Each row below holds a small network's activations on one input, seen along a few directions.
In each table, some parts of the input vary, and every possible input appears once, in random order.
Descriptions start from the smaller parts, as in this example, which fits no table here: one of 3 separate values, together with either a single point or one of 9 places along a line or (one of 4 places along a line, together with one of 8 places around a ring).
Shared parts are said once, and a part with two or three values counts as separate values.
(in the rows, 128 means zero)

Other details of the inputs shift rows strongly along two fixed directions, in all tables alike. That doesn't count.

A family of inputs:
R1: [116 110 139 114 136 121 121 145 139 143 143 130]
R2: [129 118 117 121 112 126 138 107 100 141 115 130]
R3: [ 88 143 112 121 129 138 116 179 171  48 100  99]
R4: [124 162  99 123 136 126 130 169 174  86 125 123]
R5: [118 141 117 117 133 140 114 172 175  36 119  96]
R6: [128 111 172 167 123 139 122  74  79 173 119 138]
R7: [170 130 130 122 142 113 138 115 127 185 173 153]
R8: [106  92 145 127 113 121 132  99  86 188 117 147]
R9: [131 157 131 153 130 151 114 144 162  37 109 106]
R10: [108 117 131 145 102 138 133  90  80 134  85 127]
R11: [162 139 112 112 142 106 144 130 136 188 170 154]
R12: [125 114 139 125 136 113 132 120 115 200 149 150]
R13: [133 136 141 173 107 152 132  63  63 121  84 114]
R14: [128 133 118  96 154 109 122 192 198 127 172 140]
R15: [149 138 156 182 114 156 126  59  72 114  97 116]
R16: [114  85 157 127 115 124 126  97  90 182 126 147]
R17: [127 149 127 154 116 157 118 119 125  35  87  91]
R18: [128 144  88  82 150 102 136 194 185 134 164 131]
R19: [132  98 121  81 133 108 129 157 150 150 163 140]
R20: [147 140 125 140 128 129 137 102 104 150 130 129]
R21: [137 133 145 150 129 143 119 114 123  99 121 116]
R22: [152  96 106  59 141  89 143 158 147 203 194 156]
R23: [109 149 140 171 120 149 119 117 127  85  88 120]
R24: [115 138 105 111 130 123 131 155 145 113 124 118]
Each input here is: one of 4 places along a line, together with one of 6 places around a ring.
Q: Changing only the place on the ring of 6 turns R17 into R3. The same change can be made to R15. Which row results?
A: R12
Q: A walk changes only the place on the ring of 6. It starts at R11 and steps to R4. List the rest of the walk in order.
A: R23, R14, R9, R7
Q: Which other rows does R8 become when the place on the ring of 6 takes its other values? List them by row number.
A: R2, R10, R16, R19, R22

A family of inputs:
R25: [120 102 124  93 132 109 130 150 140 165 151 142]
R26: [115 150 105 111 140 126 123 184 184  72 131 113]
R27: [111 106 146 135 119 129 127 106 100 159 118 136]
R28: [138 139 106 107 137 117 133 156 156 122 146 129]
R29: [134 134 118 115 135 122 129 149 153 120 143 131]
R30: [106 122 126 131 114 138 124 128 120  93  96 113]
R31: [111 113 133 128 116 134 124 123 116 115 108 122]
R32: [135 125 146 148 125 135 126 100 106 140 123 131]
R33: [146 118 139 137 124 126 136  90  92 175 137 141]
R34: [112 124 131 136 118 134 126 122 118 118 107 125]
R35: [114 123 111  96 133 120 125 172 165 100 136 120]
R36: [132 139 106 105 137 122 129 165 164 100 142 119]
R37: [145 125 122 108 139 115 132 143 146 149 159 139]
R38: [125 150 105 112 139 127 123 179 183  68 133 114]
R39: [130 125 155 166 117 146 124  79  85 132 104 124]
R40: [140 125 127 121 134 116 134 124 125 170 149 145]
R41: [151 110 124  90 147  98 137 145 144 205 188 157]
R42: [133 132 134 140 125 137 125 117 124 110 121 124]
R43: [148 110 147 132 130 119 134  92  93 200 151 149]
R44: [146 126 120 108 137 116 133 140 142 147 157 136]
R45: [119 152 104 117 134 131 124 170 171  65 121 108]
R46: [130 129 155 172 116 146 125  77  84 135 101 129]
R47: [145 124 107  83 148  97 139 165 163 181 183 152]
R48: [126 144 132 160 114 149 126 101 107  86  92 113]
R49: [141 123 144 148 121 136 130  88  94 144 122 131]
R50: [ 97 133 125 145 108 148 121 126 120  63  75 104]
R51: [133 142 107 110 136 124 129 161 161  96 138 118]
R52: [145 116 147 140 128 122 134  90  94 193 143 151]
R53: [120 152 111 132 127 139 124 150 153  62 108 107]
R54: [116 103 139 119 124 123 127 118 109 159 130 136]
R55: [124 148 135 165 115 157 119 109 118  53  85 101]
R56: [105 121 111  98 130 121 125 168 157 104 129 118]
R57: [133 135 143 160 119 146 124  97 103 106 103 117]
R58: [134  98 120  76 145  90 139 157 146 221 187 163]
R59: [129 133 114 106 140 118 129 160 156 124 147 125]
R60: [ 96 133 129 149 108 149 119 125 122  63  75 107]
R61: [130 130 127 127 133 123 131 127 125 148 136 131]
R62: [117 117 120 102 132 118 126 159 153 124 140 129]
R63: [138 134 142 160 118 139 131  86  93 139 111 133]
R64: [128 130 131 126 135 128 124 140 142 121 136 126]
R65: [137 123 142 137 131 127 127 112 115 155 137 136]
R66: [127 138 135 151 123 138 126 111 115 117 111 125]
R67: [133 132 133 139 125 137 126 117 122 110 121 121]
R68: [127 147 124 146 124 140 126 124 127  91 106 114]
R69: [131 139 115 113 139 124 124 164 166  98 141 121]
R70: [105 121 112  99 129 120 125 172 163 104 129 124]
R71: [104 119 121 107 129 126 121 163 156  99 126 120]
R72: [103 119 134 138 114 137 126 115 107 118  99 120]
R73: [144 126 149 164 117 137 134  65  70 171 113 138]
R74: [118 152 107 119 138 130 122 176 177  69 126 112]
R75: [137 132 123 122 136 119 132 135 136 151 145 138]
R76: [127 147 130 156 120 144 124 114 121  89 100 117]
R77: [135 123 123 103 145 109 131 153 152 168 167 144]
R78: [129 107 109  76 140  98 136 165 152 179 170 144]
R79: [114 103 148 137 117 126 131  93  85 184 120 143]
R80: [139 128 149 159 120 141 126  87  95 134 114 130]
R81: [139 136 117 121 131 126 131 135 137 117 135 124]
R82: [126 141 131 150 120 145 124 114 118  87 102 111]
R83: [134 130 140 149 124 136 128  99 100 138 117 126]
R84: [141 119 139 127 137 116 133 116 117 189 154 148]
R85: [133 137 132 147 123 139 127 109 112 111 112 119]
R86: [126 107 140 132 119 123 134  95  88 185 126 144]
R87: [117 153 122 150 124 146 121 134 137  64  95 104]
R88: [148 123 115  95 145 103 136 154 155 175 176 150]
R89: [139 121 144 139 129 128 129 103 105 161 135 135]
R90: [135 131 149 163 120 140 127  87  94 139 111 132]
Q: Changing only one part turns R53 into R36. The same change can be made to R61. Which row results?
A: R59
Q: Changing only one part turns R51 into R38. The same change can be made to R83. Which row results?
A: R84
Q: What is each input in this table made of?
A: one of 6 places around a ring, together with either one of 3 separate values or (one of 2 separate values, together with one of 4 places along a line)
Q: Which other rows does R45 become when the place on the ring of 6 takes its other values? List them by row number.
A: R32, R43, R46, R66, R82
